A small network was shown many inputs. Here are its activations along a few directions, one row for each input.
In each table, some parts of the input vary, and every possible input appears once, in random order.
Descriptions start from the smaller parts, as in this example, which fits no table here: ring(5) and (point or line(11) or (values(2) and line(6))).
Shared parts are said once, and a part with two or three values counts as separate values.
(in the rows, 128 means zero)

Other details of the inputs vary at random and push rows far along two fixed directions, the same in every table; ignore that.

Rows:
row 1: [115 137 124 128 127 128 115 126 127 123 137 133 138 126 134 135]
row 2: [118 143 129 133 129 127 119 131 121 124 136 133 138 126 131 127]
row 3: [112 131 133 139 132 127 137 134 129 127 128 125 143 119 119 127]
row 4: [104  97 162 188  79 151  99  92 201 135  86  25  98 205 176 198]
row 5: [116 139 126 135 127 124 117 131 129 121 134 131 137 124 136 131]
row 6: [112 123 139 125 131 133 131 131 134 128 130 131 141 111 115 132]
row 7: [160  52 160 149  81 139 149 113 193 141  76  29  54 214 154 163]
row 8: [110 129 135 134 130 130 135 126 127 129 129 127 144 120 119 134]
row 9: [115 138 125 127 127 128 116 124 126 123 135 135 139 125 135 134]
row 10: [187 110 115  96 133 113 153 135 111 134 117 141  89 146 120  99]
row 11: [115 141 129 131 130 129 118 127 121 125 137 131 136 127 132 134]
row 12: [110 126 138 133 131 131 132 138 139 126 128 125 141 110 118 128]
row 13: [110 130 132 134 134 131 137 130 126 129 132 127 142 118 119 130]
row 14: [118 139 123 138 127 125 117 130 135 124 126 131 138 117 136 130]
row 15: [123 141 128 139 132 130 117 128 127 128 131 128 140 120 129 128]
row 16: [116 137 124 131 129 128 117 129 125 121 138 135 137 122 136 129]
row 17: [110 124 136 127 133 134 133 135 135 128 133 128 140 108 117 130]
row 18: [123 137 125 140 131 128 115 125 134 129 125 130 137 113 130 127]
row 19: [123 137 124 133 132 130 115 119 131 132 126 135 139 114 127 132]
row 20: [116 142 129 133 129 130 118 130 122 124 137 134 138 126 132 129]
row 21: [116 139 126 132 127 125 117 130 127 121 136 133 138 123 136 128]
row 22: [172  99 123  95 132 117 172 140 104 134 124 138  95 150 111 100]
row 23: [109 124 137 128 130 134 131 132 137 128 132 127 141 110 116 134]
row 24: [186 108 113  91 135 116 155 130 107 136 122 144  88 145 120 100]
row 25: [123 140 128 138 133 133 118 127 126 127 133 130 139 120 130 129]
row 26: [119 136 122 136 127 127 116 127 133 124 128 132 136 115 136 130]
row 27: [123 143 130 140 132 128 119 130 128 127 130 128 140 120 129 128]
row 28: [109 130 133 135 131 131 136 126 128 129 132 125 144 119 118 133]
row 29: [173 101 124  95 130 113 172 140 104 133 123 138  96 149 110  97]
row 30: [116 142 127 128 129 130 118 126 121 126 137 135 138 127 128 133]
row 31: [121 141 127 133 132 134 116 122 125 128 132 130 139 121 126 132]
row 32: [119 137 120 131 128 130 117 124 132 127 131 135 139 118 134 133]
row 33: [119 137 122 132 130 129 119 126 129 125 132 136 136 115 135 132]
row 34: [113 123 136 129 133 134 134 137 134 127 133 131 140 108 117 126]
row 35: [119 136 121 134 129 130 119 128 132 125 130 135 137 116 136 128]
row 36: [115 139 124 129 129 128 118 128 124 123 139 135 136 122 136 132]
row 37: [124 137 124 138 134 131 118 125 132 129 128 134 137 113 129 126]
row 38: [184 112 118  92 134 118 154 134 101 134 127 142  91 151 119 103]
row 39: [124 137 124 135 133 131 116 120 131 130 129 134 137 114 127 133]
row 40: [183 106 112  86 128 115 151 130 107 132 122 147  89 149 124 106]
row 41: [120 142 129 133 131 134 115 121 125 128 128 131 140 120 126 134]
row 42: [179 115 120  92 129 111 153 140 100 129 127 143  90 158 121 100]
Description of these inputs: line(6) and (values(2) or ring(5)).
Question: Changing only the line(6) part turns row 5 into row 1. The same change can be made to row 14. Which row results?
Answer: row 32
Question: A walk changes only the ring(5) part. It starts at row 21 and steps to row 2. List the rest of the walk in order.
Answer: row 15, row 18, row 26

Rows:
row 43: [108 117 130 133 107 130 118 132 151 115 135 103 112 154 161 149]
row 44: [108 119 150 161 118 126 152 137 142 130 121  89 128 160 123 136]
row 45: [127 110 153 163 124 130 141 128 157 138  98  88 126 124 119 129]
row 46: [128 109 126  80 128 115 163 163 105 117 143 157 125 118 112  98]
row 47: [164 142  96  89 132 107 113 140 105 116 142 177 113 120 140 103]
row 48: [140 119 122 143 122 149 118  93 152 147 116 101 118 141 133 159]
row 49: [114 125 143 136 112 146 114 110 134 128 131  93 116 174 144 161]
row 50: [117  85 147 141 115 136 133 135 182 130 103  91 111 124 135 146]
row 51: [169 159 104 113 139 104 127 135  86 128 127 160 116 133 131  89]
row 52: [127  96 155 135 120 144 133 104 158 145 105  92 115 135 113 154]
row 53: [133 119 133  81 143 123 168 133  79 126 142 167 131 128  92 108]
row 54: [144 123 124 169 126 129 122 113 149 136 106 100 123 135 140 133]
row 55: [ 26 232 120 174 154 147  38 108 120 117 170 175 245  41 134 166]
row 56: [147 148 120 111 138 115 149 149  82 124 146 150 120 135 125  94]
row 57: [167 118  98  91 141 118 132 141 117 123 134 178 119  97 120  97]
Question: Describe the family of inputs behind these rows.
Answer: values(3) and ring(5)
Question: A walk changes only the ring(5) part. It starts at row 53 and steps to row 49. List the rest of the walk in order.
Answer: row 55, row 48, row 52
Question: A walk changes only the ring(5) part. It starts at row 44 and steps to row 45. List the rest of the walk in order.
Answer: row 54, row 51, row 56
